Here are a small network's activations along a few directions, averaged over the inputs that share one value of a field.
Values that are neighbours, or in one group, have similar rows; names and order tell nothing.
Strong random noise was added to every row along 5 fixed directions; ignore it. To show where, here is one row again and again, with new noise each time:
[-424 -427  351  322 -238  103 -244  -34  517  -95 -195 -309 -197  159
 -149]
[ 137  155 -252   36  237 -295  391  113   46 -255  293   27  -47  -55
  105]
[  63  353 -157  325  517 -420  215  212  -63 -134   90 -162 -737   71
 -283]
[ 234 -142  252 -168  177  156 -104  -53 -108  283  -77  -98 -190  -75
  -90]
[ 218 -315  538   27 -224  304    4  270  109  -66   19  -74  -92    9
  215]
[ -44 -169  111  267 -268   28 -386  212 -185   72  409 -230 -379   36
 -179]
[ 616 -173  -50 -674    0  248   48 -142 -450  362  427  197  534 -342
  301]


S, 11 values:
s2: [ -49  108  -29  197  334 -256  294   24  318 -189 -216  -29  -80   71
  -28]
s8: [-211  -45   15   93 -676  128 -164  120  -11 -275  240  173  476   62
  214]
s10: [  77 -486  127 -176 -474  368 -480  -28 -238  298  443 -135  159  -95
  109]
s11: [ -68  128  338   81 -162  221 -116  135   82  -74 -493   72 -177  121
  -46]
s3: [-376 -441  120  169 -159   97 -122 -153  428   11 -273 -135  120  158
  -44]
s7: [-178 -579  -84 -665   98  258  -20 -847  472  439 -465    2  856 -116
   63]
s5: [-515 -125   82  532 -361   -9 -433   -9  203  -69 -171 -245  -99  241
 -280]
s1: [ 422  239  220  255 -623  247   47  734 -582 -276  605  250   56   -1
  369]
s9: [-553  -50   38  104 -549  181 -112   -1  400 -381 -271   94  256   97
  259]
s4: [-374  -78  352   38 -545  312 -379   44  227 -129 -274   98  165   79
  171]
s6: [-178  -17 -217   99  -21 -216  236  -63  146 -135   16   35  240   58
  -13]
The values of S form a line.
- A walk along S starts at s10 and steps to its neighbour s7. Put s11, s5, s9, s4 in the order it reaches them. => s5, s11, s4, s9
- Which values are neighbours of s2? Give them in the order they are listed. => s3, s6

C, 11 values:
c7: [-239 -196  379  390 -523  253 -279  250  162 -194   -5  -64  -21  184
   64]
c4: [ -41 -291   44  380 -600  111 -580  362 -259   84  753 -266 -376   18
  -82]
c1: [ -41  -68  547   54 -206  376 -146  132   62  -15 -388  -22  -54   86
   48]
c2: [-172  -74  187  205 -166   88 -142   17   83   31 -174  -81  -65  117
 -141]
c8: [-155 -248  229   37  153  -39   29 -197  394   37 -381 -117  -35   83
 -142]
c10: [-106 -265   53  177 -170  -55   69  206  266 -296  263 -136 -119   43
  185]
c5: [-354  194 -197  -91  154 -116 -114 -277   64   33 -289   70  -34   56
 -212]
c9: [ 172  143 -353 -223  399 -229  534 -227  111  -70  -60  159  433 -142
  138]
c11: [-347   -3  135   61 -315  154 -473  -19  -31   59 -189  -92 -186   71
 -144]
c6: [ 379  -94   53 -434  -75  243  -90 -175 -333  374  109  172  407 -171
   77]
c3: [ 454  109  -58   50  166  -97  271  361 -251  -72  328   -7 -260  -45
  178]
The values of C form a line.
- A walk along C starts at c10 and steps to its neighbour c4. Put c1, c8, c5, c11 in the order it reaches them. => c8, c1, c5, c11
- Which values are neighbours of c6? Give them in the order they are listed. => c2, c9
